These are the activations of a small network on made-up records, seen along a few directions, one row for each record.
Here are examples, each followed by its value of one field, G.
The largest differences between rows may come from other fields.
In the rows, 500 means zero.
Strong random noise was added to every row along 17 fixed directions; ignore it. To show where, here is one row again and again, with new noise each time:
[487 387 418 519 714 728 344 403 510 466 475 715 495 433 552 401 426 479
 507 594 534 289 546 672 617 658 506 501 697 364 379 389 332 593 415 200
 703]
[328 398 498 681 479 409 519 388 443 504 585 600 700 414 253 762 738 432
 651 358 558 759 666 290 685 694 625 509 685 372 486 476 506 839 514 547
 654]
[580 544 508 583 442 572 329 474 568 487 611 558 578 514 364 389 460 570
 507 638 487 390 595 504 485 459 484 447 476 484 559 547 546 655 359 507
 433]
[735 510 436 464 524 601 305 614 365 464 562 412 485 363 681 572 517 360
 547 398 742 649 616 743 593 445 429 392 331 599 398 512 752 444 531 667
 309]
[270 406 519 457 679 297 521 499 429 445 504 612 388 471 605 474 645 330
 508 554 384 520 520 180 593 451 501 454 678 574 462 467 347 560 433 532
 636]
[547 408 438 454 611 556 447 493 404 462 520 589 490 557 522 429 331 569
 470 598 401 395 622 453 667 492 523 492 399 466 452 444 372 576 437 421
 625]
[582 581 575 506 453 597 432 470 691 465 474 574 507 520 391 465 388 712
 494 735 491 318 438 657 556 614 587 479 494 411 494 552 500 600 521 258
 638]
[454 555 534 367 585 604 464 519 497 464 315 414 380 515 625 378 345 426
 559 609 636 295 437 660 615 516 664 546 570 482 362 407 364 392 544 228
 582]
[388 535 231 571 497 669 582 422 386 572 525 251 643 761 465 769 425 479
 689 207 443 570 551 334 582 486 706 679 633 561 395 434 494 356 590 715
 491]
[456 468 506 465 647 442 631 469 286 579 496 363 348 592 656 360 481 194
 505 305 376 482 360 318 337 286 626 679 442 487 452 456 303 266 495 373
 573]
[439 553 565 439 325 383 659 508 441 543 393 362 425 527 454 504 478 483
 385 483 542 381 581 435 701 469 605 444 531 557 461 525 472 571 544 514
 571]
[613 554 486 631 371 428 316 563 633 710 477 667 407 328 562 340 648 397
 759 321 404 279 581 500 608 491 438 299 427 372 345 501 601 736 321 434
 532]
[381 575 420 554 401 581 498 295 428 476 660 373 604 574 342 580 661 409
 231 614 520 289 634 404 529 404 676 470 811 603 509 563 434 682 420 548
 576]
[623 666 368 356 520 552 417 413 445 423 658 503 609 630 569 466 350 455
 449 762 431 345 490 536 402 382 596 544 554 676 425 506 265 498 413 563
 430]
[376 528 486 460 602 277 275 592 582 461 567 518 333 467 563 439 504 556
 519 590 300 248 800 422 539 316 495 404 633 457 517 491 551 620 448 557
 447]
[421 499 461 389 538 540 751 627 497 597 207 479 474 438 660 419 330 504
 505 614 669 682 225 583 381 439 373 537 564 623 592 469 564 239 656 541
 472]
[365 455 375 482 624 622 382 573 481 564 400 354 470 592 558 472 449 556
 696 432 382 413 647 381 567 321 636 529 428 457 422 385 558 459 556 547
 509]
[707 504 637 550 413 434 501 482 391 390 662 391 438 579 402 581 471 546
 398 322 447 588 605 452 634 518 524 503 321 526 529 602 569 498 506 546
 466]
[622 640 643 703 333 710 369 436 677 408 419 531 652 426 296 453 598 712
 838 345 560 737 412 477 566 627 449 424 675 560 625 455 649 567 425 450
 319]

[458 593 266 545 493 580 520 432 504 556 468 547 648 448 547 658 519 568
 610 615 488 502 446 505 551 485 613 479 677 477 526 420 507 582 495 370
 639]	g2
[613 583 396 585 352 532 521 469 474 690 572 406 626 487 435 557 577 406
 567 345 497 522 508 535 356 406 564 514 436 475 451 558 599 578 536 618
 448]	g8
[593 661 522 396 295 363 557 505 568 421 398 667 682 363 491 605 481 611
 688 575 616 699 505 584 670 705 410 376 666 660 468 439 402 664 496 633
 361]	g1
[719 531 454 433 489 621 427 458 487 450 590 527 582 504 522 588 498 622
 458 557 434 506 519 627 526 512 537 447 344 549 407 518 493 570 571 517
 537]	g10
[460 578 302 620 343 312 402 622 549 635 548 590 506 470 463 399 312 555
 543 681 513 282 700 392 656 375 372 329 542 467 669 540 692 690 219 602
 409]	g17
[443 380 523 435 729 432 390 572 467 325 598 534 499 541 538 702 455 502
 584 539 569 719 565 517 553 651 526 603 394 454 442 486 509 433 620 581
 494]	g6
[581 609 660 523 328 380 537 558 563 462 423 393 439 547 403 461 449 670
 646 286 365 571 557 366 614 481 479 459 500 569 554 517 552 486 532 587
 355]	g8
[633 418 574 476 488 438 612 404 478 438 612 636 482 522 492 588 605 587
 353 331 256 536 524 451 522 626 403 486 454 529 431 537 329 562 530 557
 598]	g2
[695 533 561 557 454 577 498 436 388 485 488 487 505 403 529 442 622 454
 594 384 466 624 392 422 579 435 592 432 334 505 499 457 483 550 437 281
 587]	g11
[653 598 562 609 592 379 239 546 636 389 748 512 361 567 544 487 521 547
 647 429 253 475 463 420 343 414 442 515 421 465 580 608 627 386 395 486
 366]	g13
[344 414 524 629 602 592 406 513 517 422 516 496 449 490 452 386 596 489
 433 677 564 515 445 270 552 401 467 408 541 549 681 540 659 500 341 440
 546]	g17
[683 486 411 557 532 483 359 554 478 603 667 530 460 506 530 427 331 435
 468 460 493 353 612 710 355 435 442 552 302 329 498 558 590 491 435 472
 432]	g7
[413 441 406 459 514 519 571 504 545 591 406 656 650 462 469 426 468 638
 559 555 381 591 540 439 358 454 350 494 584 534 558 412 413 577 528 697
 429]	g9
[535 496 541 658 465 509 404 462 350 428 697 345 669 536 245 524 427 401
 506 382 674 710 699 488 396 438 530 644 512 426 694 533 623 529 429 616
 240]	g4
[515 473 395 510 543 672 502 391 346 442 553 401 616 599 473 628 495 455
 533 408 523 580 543 424 642 534 655 558 535 549 408 441 416 501 509 506
 567]	g4
[285 415 767 651 504 517 450 462 565 418 489 526 434 528 308 312 595 174
 501 562 856 472 331 383 576 756 495 545 672 480 498 598 438 502 305 375
 502]	g14
[566 528 575 558 505 561 375 540 663 543 438 485 331 427 605 475 673 485
 668 291 428 391 418 566 539 546 519 417 448 431 354 516 620 453 524 372
 555]	g11
[405 373 411 641 581 629 613 457 487 579 443 616 510 532 457 397 363 464
 424 512 595 486 369 480 495 611 363 561 679 451 608 502 493 421 408 407
 608]	g16
[517 676 361 538 408 478 579 540 445 629 394 239 494 535 572 590 439 562
 743 244 391 572 487 440 458 269 661 573 517 479 568 409 630 346 609 479
 414]	g9
[533 435 440 652 385 626 600 386 541 571 581 392 615 604 217 772 465 801
 350 322 387 465 662 599 549 620 616 592 485 278 555 569 646 608 681 464
 672]	g11
[333 640 600 495 476 315 452 573 702 575 477 412 442 623 366 292 311 507
 593 738 466 261 457 484 221 363 625 653 515 363 614 558 464 471 490 400
 403]	g16
[218 425 617 442 599 291 474 620 629 507 438 517 358 448 525 493 647 400
 487 655 569 477 499 424 456 500 511 467 510 453 476 550 575 531 572 545
 551]	g15
[542 393 469 666 499 450 740 497 486 573 633 592 557 603 391 578 411 560
 343 523 438 722 257 346 337 550 339 609 345 455 737 679 629 368 466 556
 599]	g1
[580 594 549 391 520 609 377 344 448 368 672 386 564 613 514 520 708 387
 465 476 372 447 494 429 384 408 672 524 502 685 316 504 282 510 512 602
 436]	g10
[379 465 478 427 558 298 425 614 591 488 585 467 358 625 556 659 426 414
 479 554 545 319 608 549 605 640 535 541 446 449 333 593 531 458 563 648
 515]	g3
[530 520 326 494 539 298 608 588 523 542 639 571 430 553 660 743 371 491
 391 517 472 508 435 601 428 572 355 550 521 506 530 618 622 326 540 661
 498]	g5
[696 467 382 428 610 249 377 524 398 424 638 842 623 336 555 604 410 718
 665 567 190 676 819 435 652 480 418 386 431 435 518 385 374 845 475 551
 550]	g16
[449 451 637 556 542 362 541 521 401 390 508 465 379 453 498 487 536 416
 436 430 594 655 473 396 574 514 458 507 530 501 653 500 556 423 438 396
 486]	g12
[361 395 434 438 698 423 372 530 252 419 571 452 547 521 508 448 374 300
 553 608 627 562 734 410 553 381 629 606 425 423 519 368 370 558 414 475
 440]	g15
[406 650 504 506 542 565 435 396 573 398 497 386 490 471 517 591 728 540
 499 529 406 463 456 445 440 374 637 463 881 604 540 502 527 486 561 429
 518]	g14
[451 556 447 319 508 396 564 331 336 430 604 509 750 374 413 670 685 505
 295 707 407 595 725 509 362 335 676 498 739 573 505 447 259 817 661 601
 548]	g14
[312 479 545 486 445 416 597 572 579 542 301 449 410 486 525 497 636 630
 587 419 361 529 503 261 604 425 494 405 509 565 531 441 564 512 554 574
 535]	g5
[563 492 642 626 432 561 531 443 585 458 571 601 478 444 437 500 654 399
 374 575 692 562 238 548 495 698 422 444 479 521 538 645 597 487 396 370
 589]	g12
[444 494 444 537 504 599 411 429 412 541 558 483 619 438 484 473 656 238
 538 503 685 528 519 507 439 474 566 504 569 522 421 466 459 589 419 551
 442]	g9
[595 470 606 532 472 578 370 545 692 500 480 588 420 431 544 504 622 480
 589 374 578 454 432 699 515 716 391 433 415 466 332 551 588 488 526 508
 463]	g2
[493 549 690 506 327 610 540 449 681 547 414 390 448 652 295 200 445 690
 392 416 308 219 497 481 301 407 461 543 499 518 554 536 399 457 495 530
 362]	g10
[531 658 474 290 475 716 305 444 485 452 409 336 739 440 502 491 584 480
 712 601 610 520 641 702 395 366 761 510 523 588 298 328 362 628 645 567
 309]	g4
[451 576 540 411 422 723 350 453 520 551 400 341 653 583 413 366 622 443
 763 520 501 407 565 428 484 375 793 515 307 526 275 376 351 638 511 517
 442]	g7
[573 369 576 611 482 815 315 411 449 555 503 569 610 368 361 270 660 407
 459 484 656 406 609 626 492 511 504 435 334 350 445 438 502 724 359 340
 522]	g6
[430 382 266 630 506 663 232 530 408 710 535 588 813 533 318 237 366 456
 842 491 460 420 860 353 440 317 505 546 252 290 504 311 444 794 222 657
 305]	g1
[602 637 420 482 420 626 395 493 558 521 556 296 578 579 492 656 617 638
 600 511 364 482 504 485 463 335 711 465 302 542 422 537 647 524 623 569
 506]	g13
[633 603 346 620 509 581 449 458 428 514 558 337 460 419 589 605 557 616
 501 136 317 561 630 557 412 271 426 461 806 553 647 464 728 372 568 557
 352]	g8
[402 300 410 455 559 590 540 544 376 567 296 640 625 433 461 292 296 607
 558 481 527 574 721 474 582 483 321 484 506 454 566 285 376 603 444 595
 416]	g17
[565 435 538 535 552 720 556 512 490 455 401 372 487 531 465 518 450 748
 445 421 477 668 441 554 476 446 488 527 400 496 638 479 682 341 661 427
 523]	g7
[528 351 576 561 566 521 513 481 500 409 561 724 423 572 486 373 396 456
 400 539 539 466 390 414 645 746 301 488 464 525 496 549 374 458 303 451
 578]	g6
[511 463 626 467 550 533 429 433 581 287 512 665 540 475 461 592 646 635
 546 596 462 633 468 418 699 726 477 402 577 603 438 481 398 615 503 486
 582]	g3
[462 500 437 387 479 528 507 445 571 484 580 606 716 579 469 611 611 460
 540 595 471 606 458 456 364 611 446 515 535 685 327 532 327 574 553 885
 407]	g13
[660 563 339 611 482 663 481 430 482 500 606 301 422 685 574 720 563 680
 507 197 209 445 488 388 612 411 582 486 454 565 482 525 666 328 543 517
 576]	g3
[556 431 339 532 624 557 481 509 453 527 603 645 599 485 537 509 410 589
 448 684 419 580 472 490 381 413 414 512 365 457 628 496 551 509 438 489
 554]	g12
[336 457 434 391 728 306 485 496 484 318 611 571 455 525 579 735 436 524
 417 596 463 562 628 528 515 595 489 581 788 515 512 480 406 450 606 572
 520]	g15
[498 490 467 602 458 452 341 475 495 501 687 595 568 644 370 341 329 375
 563 496 520 325 639 448 457 576 418 596 473 434 513 496 353 559 199 589
 304]	g5

Here are new rows. What is G for each?
[515 537 502 589 404 483 438 514 665 644 633 391 483 542 384 582 683 579
 403 571 342 340 491 485 307 351 616 466 266 375 505 682 739 607 589 529
 608]	g13
[439 595 506 559 360 518 566 419 593 564 390 610 568 454 462 396 592 401
 647 533 560 447 314 387 557 601 515 430 695 571 455 471 359 601 351 415
 551]	g11
[678 605 436 517 558 445 409 308 470 369 767 701 587 498 507 674 481 348
 505 635 536 425 426 622 596 757 654 546 683 443 356 542 249 654 379 226
 697]	g4
[403 424 532 720 408 363 502 412 524 544 695 553 503 495 280 677 632 344
 400 384 624 426 602 463 636 741 558 510 614 303 483 637 582 710 409 443
 660]	g17
[430 452 373 502 529 520 341 548 513 623 601 505 478 567 582 368 535 262
 486 545 528 266 568 471 390 400 434 474 402 524 369 540 501 496 330 708
 392]	g1
[609 487 437 593 461 522 455 518 345 562 555 444 438 490 538 422 386 308
 478 392 641 386 556 550 649 485 509 495 398 413 488 515 561 483 334 376
 509]	g11
[555 407 570 516 451 616 638 385 353 501 496 416 503 424 447 571 706 503
 253 326 492 596 549 509 543 465 535 446 497 527 502 510 532 559 613 469
 634]	g7
[341 411 711 518 452 434 564 528 647 464 414 533 376 661 344 351 409 563
 498 415 454 376 514 359 591 685 405 546 543 490 478 538 394 454 454 567
 475]	g7
[329 405 472 550 501 445 598 599 507 662 368 484 500 391 466 505 475 440
 462 619 702 520 474 583 448 485 522 536 421 305 593 508 662 532 579 388
 606]	g2
[627 485 461 507 468 453 626 418 420 558 559 548 542 358 508 676 597 537
 349 390 438 587 534 642 457 514 521 482 522 405 509 520 527 599 633 410
 654]	g17
[760 664 410 510 249 240 682 490 408 585 520 705 677 174 538 612 598 644
 487 492 408 816 525 518 458 376 311 293 574 598 721 490 592 750 496 601
 435]	g6
[655 653 680 467 234 333 637 593 426 573 378 314 451 491 479 304 413 470
 583 375 519 593 423 445 418 307 508 513 214 546 621 498 518 408 478 490
 282]	g2
[495 410 686 493 466 436 398 497 581 368 626 450 478 635 348 649 589 533
 507 294 487 538 673 497 590 741 497 546 379 484 339 574 486 529 574 736
 396]	g1
[689 654 372 506 402 457 623 446 425 679 477 565 621 370 581 478 523 529
 628 432 307 576 396 515 296 292 555 510 432 434 566 421 436 566 507 358
 544]	g6
[476 491 491 426 561 599 399 573 598 488 404 584 506 601 582 352 390 446
 740 506 522 469 410 463 524 610 392 511 500 626 331 459 365 390 428 673
 354]	g14
[544 476 373 533 626 709 470 420 275 521 437 471 561 401 636 424 556 336
 636 378 555 631 453 468 522 361 592 512 555 510 491 325 432 457 437 302
 550]	g7
[570 457 459 569 507 551 565 460 444 495 594 586 531 531 514 499 497 428
 382 616 557 560 318 421 518 548 432 481 412 557 557 593 515 456 367 463
 600]	g1
